Each row below holds a small network's activations on one input, seen along a few directions.
In each table, some parts of the input vary, and every possible input appears once, in random order.
Descriptions start from the smaller parts, as in this example, which fits no table here: line(6) and (point or (values(2) and ring(5)) or ring(11)).
Shared parts are said once, and a part with two or three values counts as separate values.

Other details of the inputs shift rows strongly along two fixed directions, in all tables alike. That doesn't count.

A family of inputs:
row 1: [  7.3   7.3  25.9  10.3 -28.7  10.0  33.8  21.7  14.2 -31.6  32.6  -6.7
  -5.8 -66.0  56.8  25.2]
row 2: [ 18.2 -27.6  54.6  33.7 -52.4  30.3   5.1 -30.2   4.8  10.9  10.2   7.6
  25.9 -48.7  29.1  31.5]
row 3: [-18.0  -8.5   1.6  -7.1 -32.7   4.0 -19.9 -24.5 -19.3   7.8  -5.0  -9.7
 -13.8   4.4 -22.9   7.0]
row 4: [  4.3  16.0 -18.9  -6.9  23.4  -0.9  -8.2  20.5   3.6 -22.8   7.9   0.1
 -22.6   2.8  10.8 -14.6]
row 5: [ 20.2  20.3  -4.9  10.1  36.9  -5.0 -11.1  22.5  19.5  -5.8  13.0   8.3
  -7.4  12.2   4.2 -13.1]
row 6: [  1.0   2.8  -4.5 -16.2  21.5  -1.3 -33.4  -0.3  -3.4  -3.0  -9.9   6.4
 -13.0  46.2 -25.7 -22.2]
row 7: [-14.2  23.4 -27.6   0.9  19.3   1.6  -3.0  19.5 -11.6 -12.0  -4.5 -19.6
 -19.8 -15.8   0.0  -0.2]
row 8: [ -5.1   0.9 -34.1 -18.8  11.6 -39.5  44.2  17.5   6.7  -4.6   0.7   3.0
   7.9  10.1   7.7 -10.0]
row 9: [ 19.8   7.8   9.8  37.2 -28.0  13.4  30.4   9.1  13.0 -10.2  23.1  -5.2
  -4.0 -73.3  47.2  28.2]
row 10: [-25.7 -25.0  34.3 -40.6 -34.4  15.4 -36.1 -39.7 -21.9  14.6 -15.1   6.4
  -0.4  61.9 -51.5  -6.4]
row 11: [ -2.6  -1.7 -53.6   0.9   7.6 -40.2  37.0   8.5   0.2  11.4  -7.9  -1.9
   5.3  -2.8   0.4  -4.4]
row 12: [  7.3  30.9  -1.8   1.5   9.1 -10.7  13.5  26.4  10.6  -4.3  10.9  -1.1
 -20.4  13.0  -1.2  -4.7]
row 13: [ -6.5  20.6 -34.1 -16.2  27.2 -11.5 -12.5  27.7  -1.7 -31.0   7.7  -9.5
 -35.6   6.3   5.1 -14.3]
row 14: [  1.0 -58.4  28.1   6.8 -26.6  13.8  30.1 -33.1   0.4   4.0 -15.6   8.7
  66.6 -59.8  43.8  19.6]
row 15: [ 16.0  29.6 -14.5  29.1  15.0 -12.3   4.8  14.5  13.7  19.4  10.4  -3.8
 -16.3   5.9 -12.1   4.1]
row 16: [ 10.0  28.8 -10.4  24.1  39.3   1.2  -1.8  19.8   8.8  11.6  -0.2  -3.4
  -2.3   1.0  -7.6   0.0]
row 17: [-12.1 -28.2 -35.3 -37.0  22.2 -30.8  -1.5  -7.9  -8.3   0.1 -21.7   9.1
  15.8  42.3 -15.4 -33.9]
row 18: [ 13.3  33.3   3.9   8.2  17.6 -11.4  10.8  25.7  20.8   6.2  17.6   1.8
 -12.2  17.3  -4.3  -3.0]
row 19: [-29.3 -27.7  18.4 -24.0 -14.0  28.5 -49.5 -45.8 -33.1  20.3 -33.2  -0.1
  10.7  45.8 -53.8  -5.0]
row 20: [ -4.8 -44.7  63.0   3.9 -34.0  45.5 -32.5 -51.9 -16.9  19.2 -21.0   9.4
  41.3  -2.9 -10.7  16.1]
Each input here is: values(4) and (point or line(4)).
Changing only the values(4) part turns row 17 into row 11. The same change can be made to row 13. Which row results? -> row 3
Change only the line(4) part in row 2. List by row number the other rows that result. -> row 3, row 9, row 15
Which other rows agree with row 20 in the values(4) part? List them by row number. -> row 7, row 14, row 16, row 19

A family of inputs:
row 21: [ -7.1 -16.5  31.2 -12.4 -30.3  20.3 -29.7 -26.3 -10.0   3.4   0.0   2.8
  -3.2  16.5 -17.4   5.1]
row 22: [ 42.8  38.2   0.6  50.0  21.6   1.1  45.4  52.7  39.3 -22.8  39.5  -0.1
  -6.3 -72.3  67.8  18.0]
row 23: [  1.2  20.0 -47.5  -2.9  16.7 -33.7  36.7  32.7   7.9 -18.1   9.8  -6.6
 -18.5 -16.1  23.0  -8.8]
row 24: [ -9.1 -11.8  -3.6 -17.4  10.8  -4.6 -33.5 -23.2 -12.6  22.7 -21.9   6.6
   4.3  58.8 -47.6 -18.1]
row 25: [  6.0 -42.3  51.4   8.2 -51.7  32.4  -3.7 -34.0  -2.0  -8.1   7.3   6.4
  28.1 -49.7  36.1  25.5]
row 26: [ -0.5  27.9 -42.1  11.3  28.0 -19.8  17.7  25.3   2.4   0.8  -0.6  -9.7
 -15.9  -5.6  -0.9  -4.8]
row 27: [-16.8  -1.5  -0.6 -16.2  -1.8   0.2 -29.2 -21.4 -18.1  23.7 -21.1  -0.6
  -7.7  55.1 -54.4 -10.8]
row 28: [  9.1 -29.5  61.6  17.6 -44.0  32.9   2.9 -27.3   5.2   5.6  10.0   5.4
  32.7 -43.6  27.5  30.1]
row 29: [  6.4  30.1 -24.6   3.2  36.1 -18.1  -4.9  24.0   8.5   4.7   3.0  -2.0
 -19.6  29.8 -19.3 -15.1]
row 30: [-20.8  -1.2   7.1 -28.3   1.7   7.5 -37.4 -16.4 -17.4   9.2 -15.5   0.0
 -11.4  57.8 -48.2 -13.7]
row 31: [-21.2  -5.2   0.9 -28.7  -8.9  -0.1 -40.6 -21.0 -19.1   9.4 -11.9  -2.6
 -18.3  54.6 -48.7 -12.6]
row 32: [  7.5  36.6 -36.3  20.2  26.6 -17.8  25.3  34.9   8.6  -5.3   7.7  -9.9
 -19.4 -18.7  11.7   0.5]
row 33: [-15.9   4.2   6.0 -16.3  -2.2   3.4 -32.2 -19.3 -15.2  23.6 -14.8  -0.7
 -11.5  57.9 -55.9  -8.6]
row 34: [ 21.3  35.6 -26.8  22.9  35.8 -14.8  18.4  38.9  19.0  -6.8  12.2  -1.3
 -17.6  -9.0  13.8  -6.1]
row 35: [  0.4  26.9 -41.4   6.9  33.5 -15.8  22.7  36.2   5.3 -18.8   4.8 -10.0
 -15.7 -22.3  20.7  -6.1]
row 36: [ 15.4 -50.6  44.4   6.2 -34.2  11.7  21.3 -29.0  12.1   4.8   3.0  18.3
  55.1 -38.1  40.4  16.1]
row 37: [  4.4 -45.3  40.9   5.3 -44.7  12.7  26.3 -30.7   3.8   6.4   1.3  10.4
  48.5 -43.1  35.3  22.1]
row 38: [-13.9  12.6 -45.2 -22.2  27.1 -32.1  19.2  20.8  -3.6  -6.9  -8.8  -4.1
  -9.8  22.6  -8.2 -20.3]
row 39: [ -1.7 -10.8  29.2  -1.3 -14.2  18.0  -4.5  -6.7   0.4  -7.8   4.9   0.4
  10.4 -16.2  13.5  10.1]
row 40: [  3.5 -42.1  54.4   6.1 -40.0  35.2   0.8 -29.5  -1.6  -8.4   2.1   7.4
  38.5 -48.3  37.7  23.5]
row 41: [ 16.4  26.5 -39.2  19.9  40.1 -20.8  22.2  34.5  16.1  -5.7   7.6  -2.5
  -8.4 -15.8  17.9  -7.4]
row 42: [-24.8 -16.6 -15.1 -29.8  -5.8  -4.4 -35.6 -27.7 -24.7  11.2 -21.9  -2.0
  -9.3  47.5 -45.0 -16.2]
row 43: [-10.8 -21.9  27.8 -14.4 -18.1  19.9 -22.3 -24.8 -12.6   2.9 -11.8   4.0
  10.8  15.1 -14.4   0.5]
row 44: [  8.2  36.6 -32.8  12.0  18.1 -13.3  14.7  37.2   8.2 -19.6  14.9  -9.7
 -36.0 -16.7  14.7  -2.7]
Changing only one part turns row 22 into row 33. The same change can be made to row 34. Which row results? -> row 27
What do these inputs look like to the network? -> line(4) and (point or line(5))
Change only the line(5) part in row 39. List by row number the other rows that result. -> row 30, row 35, row 40, row 43
Change only the line(4) part in row 40. List by row number the other rows that result. -> row 24, row 25, row 32
Change only the line(5) part in row 21. List by row number the other rows that result. -> row 25, row 31, row 42, row 44
